Each row has a name. After each piece below comes the name of the row it's from, unless a question asks for something else. Each question is about the rows just above it.

penik: [ 61.2   0.4 -25.4  -7.9]
kuv: [ -4.5 -22.0  -3.9  -0.6]
ropa: [ -4.5 -22.0  54.2  56.3]
Tavum: [35.5 75.1 60.1 51.5]
Volen: [ 1.9 18.0  4.3 -1.4]
seva: [  0.4 -25.4  61.2 -19.9]
Which row holds [-25.4   0.4  61.2] read backwards?
penik
Where do [ -4.5 -22.0  -3.9  -0.6] appear?
kuv
Which row holds this, read backwards? [-19.9  61.2]
seva

fut: [ 12.9  26.9   3.8  18.4 -15.9 -10.4  -0.6   8.8  -3.3 -27.5  69.5 -42.0
  32.7 -49.2   2.8 -17.3   7.7 -38.4  24.2   5.4  -0.7  -7.1 -12.7  -7.0
 -22.2 -67.8 -17.8 -10.1  -9.4   2.3 -34.9  67.7 -14.5  15.7  -6.1]
penik: [ -4.8  -3.1  -8.0   6.3  -1.6  -4.7   4.9   0.3   3.3  -2.9  11.2  -7.1
   2.9  -7.8   1.1   0.5  -0.8  -1.3   2.9  -2.2   3.0  -3.0  -1.7   3.8
  -5.8 -11.5  -3.3  -5.4  -0.1   0.0  -8.1  14.1  -1.9   3.3  -1.2]
Sak: [  2.4  14.6  -1.4  21.4  -7.5  -6.9  -4.1  -2.8  -1.3 -11.5  38.4 -32.6
  10.3 -29.0   0.1 -17.1   7.6 -27.1  23.3   4.1  -6.4   2.9  -3.3  -4.2
 -20.6 -34.9 -13.7  -3.6  -5.5   5.9 -22.1  40.1  -9.2  11.0  -4.3]
ropa: [  0.3   9.8   1.3   3.3  -7.2  -8.2  -0.2   7.2   1.1 -11.2  29.6 -24.2
  14.2 -16.6   6.8 -15.3   1.8 -15.2  11.2   2.1  -5.0  -3.1  -0.5  -7.0
  -4.9 -22.6 -12.5   1.6   1.1   1.2 -25.7  32.0  -2.9   0.6   5.8]
[  1.8 -15.3   6.8 -16.6  14.2 -24.2  29.6] is which row, read backwards?
ropa
Which row holds [-32.6  38.4 -11.5  -1.3  -2.8  -4.1] read backwards?
Sak
Which row holds this, read backwards? [-11.5  -1.3  -2.8  -4.1  -6.9  -7.5  21.4  -1.4  14.6]
Sak
Which row holds this, read backwards? [-5.8  3.8 -1.7 -3.0  3.0 -2.2]
penik
[-8.2 -7.2  3.3  1.3  9.8] is which row, read backwards?
ropa
Which row holds this, read backwards? [-3.1 -5.0]
ropa

penik: [-5.5  2.4  2.5  4.3  1.2 -5.5  1.2 -0.2  4.2  1.0  2.5  2.6  0.8 -0.3
 -0.3  4.3  3.9 -4.8 -0.1 -0.3 -0.3  4.2  4.1 -0.3 -0.3  0.9  1.2 -0.1]
Volen: [ 1.3 59.5 57.7  9.4  3.9  2.9  3.7  7.2  9.1  6.4 59.1 57.0  5.6  7.2
  7.6  9.5  9.0  5.4  6.3  7.9  7.3  8.9  8.7  7.4  6.0  6.2 50.6  7.1]
fut: [ 0.7 -5.4 -4.8 -1.7 -1.6  0.4 -1.6  0.8 -1.6 -1.7 -5.3 -4.6 -1.7  0.7
  0.7 -1.8 -1.5  0.1  0.3  0.3  0.8 -1.5 -1.5  0.8  1.0 -1.8 -5.0  0.8]
zova: [-76.6   4.4   2.7  64.8   2.7 -75.1   2.2   0.6  63.1   1.0   4.0   2.4
   0.1   0.8   1.0  65.5  61.2 -64.8   0.9   1.2   0.5  62.9  62.5   1.3
  -0.3   0.3   0.4   0.9]
seva: [ 2.8  7.4  7.2 -0.3  0.7  3.1  0.7  0.0 -0.3  1.6  7.3  7.1  1.4  0.0
  0.1 -0.3 -0.1  3.2 -0.1  0.1  0.1 -0.4 -0.2  0.1 -0.1  1.4  6.9  0.0]
Tavum: [ 2.7  9.5  9.3 -0.4 -0.2  3.0 -0.3  1.6 -0.4  0.5  9.5  9.2  0.5  1.6
  1.7 -0.4 -0.3  3.1  1.4  1.7  1.7 -0.4 -0.4  1.7  1.4  0.5  8.6  1.6]
loti: [ -1.8   0.8  -0.7  -2.4   3.3  -0.4   3.6  -1.9  -2.3   2.9  -1.5  -0.4
  -4.0  54.7 -57.4 -59.1  -2.5  -0.7  -1.4  -2.1  -2.0  -2.2  -2.4  -2.1
  -1.9   2.9  -3.3  -1.5]
Sak: [  1.9  -2.6  -1.6  -3.8  57.2   3.1  58.7 -58.7  -3.6  58.7  -2.5  -0.9
  54.7 -57.4 -59.1  -4.0  -2.5   4.0 -43.5 -51.0 -58.7  -3.6  -2.6 -57.5
 -60.3  57.3  -1.1 -54.9]
Which row holds [ 0.1  0.1 -0.1  3.2] read backwards?
seva
Which row holds [ 1.7 -0.4 -0.4  1.7  1.7  1.4] read backwards?
Tavum
Which row holds this, read backwards? [ -2.5  -4.0 -59.1 -57.4  54.7]
Sak
[ 0.7 -5.4 -4.8 -1.7 -1.6  0.4 -1.6  0.8 -1.6 -1.7 -5.3 -4.6 -1.7  0.7
  0.7 -1.8 -1.5  0.1  0.3  0.3  0.8 -1.5 -1.5  0.8  1.0 -1.8 -5.0  0.8]
fut

Tavum: [ 27.9  45.6 -54.7 -14.1  29.1 -17.8 -18.8  73.0 -40.8 -21.1  18.3  13.8
  10.0  10.6  -8.4  23.0  42.4 -10.1  46.9]
seva: [ -4.4  44.1 -39.9  -9.0  -1.6  -6.2  -8.8  50.9  -6.3 -20.6   3.9   2.9
  -9.6   8.9  -1.9  15.7  50.8  -0.6  30.4]
vipa: [ 14.6  34.5 -13.9 -16.9  37.0 -17.7 -50.1 -18.7 -65.4 -30.5 -23.8  17.2
   6.5  -0.8  -3.9   6.6   0.9  11.2  18.3]
fut: [  6.3  39.0 -46.0  -7.7   3.0  -7.4  -1.8  -0.8 -23.8   6.6  18.3 -65.4
   0.9  -3.9   6.5  11.2 -18.7  17.2 -30.5]
[11.2  0.9  6.6 -3.9] is which row, read backwards?
vipa
Which row holds [ 6.5 -3.9] read backwards?
fut
Which row holds this, read backwards? [-23.8 -30.5]
vipa
[  3.0  -7.7 -46.0  39.0] is which row, read backwards?
fut
Which row holds [ 18.3  11.2   0.9   6.6  -3.9  -0.8   6.5  17.2 -23.8 -30.5 -65.4 -18.7] read backwards?
vipa

